A small network was shown many inputs. Here are its activations along a few directions, one row for each input.
Each table varies a few parts of the input and shows all the possible inputs, shuffled.
A made-up example of a description, with smaller parts first: one of 4 places along a line, together with either a single point or one of 9 places along a line or (one of 3 separate values, together with one of 5 places around a ring).
Shared parts are said once, and a part with two or three values counts as separate values.

Other details of the inputs shift rows strongly along two fixed directions, in all tables alike. That doesn't count.
To show where, the next rows are all for the same input, with only those details redrawn:
[ -4   2 -20 -18  -2   0  19   8  17  27 -25  -7  -5  -9]
[-70 -26 -26 -10 -33  19 -57 -19  20 -53 -11 -10  30 -30]
[  1  -1 -11  -9   0   9  18  10  -3  12  -8   0  -3  -2]
[  5  -8   3   5   1  22  12  14 -29 -11  16  12   2   7]
[ 13  -9  10  11   5  26  17  16 -43 -16  28  17   1  13]
[ -2   4 -23 -21  -1  -3  23   8  22  34 -30 -10  -7 -10]
[  4   5 -19 -17   2   0  27  10  13  32 -23  -7  -9  -5]

Table:
row 1: [ -9   6 -12   5 -10   6  18  11  -1  19  -9   7   0   9]
row 2: [ 23  -5  14   2  24   8  12  22 -23   0  10  -3   7  19]
row 3: [ -2   4 -23 -21  -1  -3  23   8  22  34 -30 -10  -7 -10]
row 4: [ 15   1  37  23  16   3  -7  -8 -46 -23  43  29   2  19]
row 5: [-67 -12  -1   6 -28   1 -79 -47  16 -60   5   7  36 -25]
row 6: [ 24   9   0   3  -4 -32   6  -6  23  28 -11  -4 -19  -7]
row 7: [ 12  15  -2 -21  12 -25   8 -15  30  31 -18 -11 -18 -26]
row 8: [  8  19  -5 -18  24 -31   6 -21  32  30 -24  -7  -9  -6]
row 9: [ 16  13  -4   0  -2 -40  -2 -10  29  26 -18  -8 -13  -2]
row 10: [ 16   0   8   6  28   9  12  19 -27  -8  16   2   7  27]
row 11: [ 25  -8  47  21  21  12 -16  -6 -50 -41  53  27   9  15]
row 12: [ -7  11 -22 -10  -6  -3  17  11  18  32 -23 -13  -5  -7]
row 13: [ 20  -3   5   9  -8  14  18  19   0   0   1 -16 -15  12]
row 14: [-52 -20 -12 -18 -20   1 -70 -46  29 -52  -3  -4  15 -48]
row 15: [ 18  -9  -3 -12  12  14  14  16 -12   5   5  -2  -8  -1]
row 16: [ 19  -5  22  22   8  10   6  22 -25 -23  26  -8   5  46]
row 17: [  9   2  -9 -16  12  -3  15  19  11  20 -14 -19  -7  -7]
row 18: [ 26   2  42  27   7   1  -9  -6 -30 -35  46  12  -2  39]
row 19: [-48 -15  -4   3 -39   3 -70 -43  38 -60  -2 -15   6 -31]
row 20: [  0  20   0   0  -7 -16  16 -17  15  35 -10  19 -13  -6]
row 21: [ 12   1  12  17   5  15  17  21 -30  -1  13  10   4  17]
row 22: [ 15   0  41  33   4  16  -8  -7 -53 -36  51  37   4  12]
row 23: [ 20  -2  31  17   6  16   3 -11 -46 -25  46  37  -5   3]
row 24: [ -5  12 -19 -12   3 -10  16   8  23  39 -34 -14   5   5]
row 25: [ -2   5  -9  -7  13 -11  14  14   8  28 -21 -11   1  12]
row 26: [ 10   0 -22  -2  -8 -22  14  18  29  31 -31 -24  -8   0]
row 27: [-66  -7 -12   0 -35   1 -70 -45  24 -50   2   2  23 -40]
row 28: [ 26  -7   8  21   3  -5  13  27 -21  -2  14  -4   3  27]
What do these inputs look like to the network?
Answer: one of 2 separate values, together with either one of 4 places along a line or one of 10 places around a ring
The inputs of row 8 and row 10 match in every part but the choice among 2 separate values. If row 19 is changed in the same way as row 8 into row 10, which row does it become?
Answer: row 13
Which other rows does row 12 become when the choice among 2 separate values takes its other values? List them by row number.
Answer: row 27
A walk changes only the place on the line of 4. It starts at row 19 and steps to row 6. List the rest of the walk in order.
Answer: row 9, row 18

Table:
row 29: [ 12  33   5   3  -5 -53   4 -32  45  47 -25   1 -20  -8]
row 30: [  1 -14  21  14  13  25 -13   1 -57 -43  47  31  15   8]
row 31: [ -9  10 -35 -20 -21   6  38   8  26  51 -39  -1 -18 -22]
row 32: [ 60   6  60  34  20  10  15  -6 -75 -21  79  53 -21  14]
row 33: [ -7  10 -34 -10 -23  -6  31  15  32  48 -40 -17 -14  -5]
row 34: [ -1 -10  26  22  10  21 -15  -4 -56 -43  46  35  18  17]
row 35: [ -7  12 -23 -14   8 -15  21  18  36  42 -46 -33   3  16]
row 36: [ 70  11   6  -7  19  16  88  44 -26  60   3   5 -43  18]
row 37: [ 82  38  37   9  28 -32  64  -5 -16  73  14  32 -46  13]
row 38: [-75 -39 -22  18 -56  21 -83  -8  18 -91   1 -28  38 -11]
row 39: [ 33  11 -10 -10  23 -15  46  37  12  54 -29 -27  -7  27]
row 40: [-26 -21  14  -2   8  26 -40 -17 -26 -62  30  14  21  -7]
row 41: [ 24  24   8  -6   2 -55  -3 -27  55  40 -27 -19 -22  -6]
row 42: [-68 -44 -26  -6 -42  36 -76  -9  16 -93   2 -28  28 -34]
row 43: [ -3  20 -17 -20  12 -26  18  -8  33  50 -36  -7  -4  -1]
row 44: [  9   4  45  25  -3  13 -20 -36 -47 -39  61  55  -4 -11]
row 45: [-39  18 -18 -19 -25 -46 -41 -57  75  20 -42 -11  -4 -42]
row 46: [ 82  17  19 -18  57  -9  71  30 -20  57   5  -3 -33  25]
row 47: [ 12   5 -18 -27  21 -30   9   4  40  37 -38 -26  -5  -4]
row 48: [-61  -3 -50 -33 -17  -9 -20 -10  57  20 -63 -25  21 -33]
row 49: [-31 -27 -11  14 -32  39 -24  10 -29 -52  24  10  13 -13]
row 50: [ -2 -14  31  19  -8  -9 -59 -32  -9 -64  39   8   6 -13]
row 51: [  8  12 -12 -16  15 -36   7   0  42  37 -37 -27  -1  11]
row 52: [-45 -19  -5   3  -9  43 -22  -2 -37 -46  22  25  30 -11]
row 53: [ 73   0  68  27  31  13   7  -3 -67 -38  81  32 -23  18]
row 54: [-90 -37 -30  -8 -28  32 -76 -14   2 -77  -1  -5  48 -35]
row 55: [-47 -15 -48 -35  -8 -13 -30   3  63   4 -61 -49  20 -28]
row 56: [ 11  -4 -32 -16 -13  -9  25  27  39  36 -42 -37 -17  -7]
row 57: [ -1  10 -26  -3 -19 -11  24  18  41  38 -41 -32 -13  12]
row 58: [-57   6 -37 -37 -10 -14 -23 -37  55  18 -49  -4  13 -42]
row 59: [-12   1  37  32 -13 -11 -56 -40  -5 -57  37  11   8   7]
row 60: [ 64   4  69  28  26  16  13 -10 -73 -30  80  48 -24  16]
row 61: [ 56  25   8  12  31  -6  82  48 -31  71  -5   8 -16  46]
row 62: [-23 -32  -1  -6   7  37 -34  14 -25 -64  21 -12  27  -4]
row 63: [ -3   3 -27 -40  17   2  29  13  29  43 -43 -21  -6 -16]
row 64: [ 64  18   2   8   9   7  89  45 -28  71  -2  14 -36  26]
row 65: [-36 -18  -5  37 -42  25 -29   9 -24 -53  21   6  20  12]
row 66: [  3  -5  32  31  12  12 -20   2 -43 -47  44  14  19  40]
row 67: [ 32  -5  33  33  21  39  34  39 -90 -19  59  34   8  45]
row 68: [-54  10 -36 -16 -15 -36 -33 -28  67  19 -56 -23  19 -16]
What do these inputs look like to the network?
Answer: one of 4 places along a line, together with one of 10 places around a ring
The inputs of row 43 and row 45 match in every part but the place on the line of 4. If row 51 is changed in the same way as row 43 into row 45, which row does it become?
Answer: row 41
Which other rows does row 62 become when the place on the line of 4 takes its other values? List them by row number.
Answer: row 42, row 46, row 53
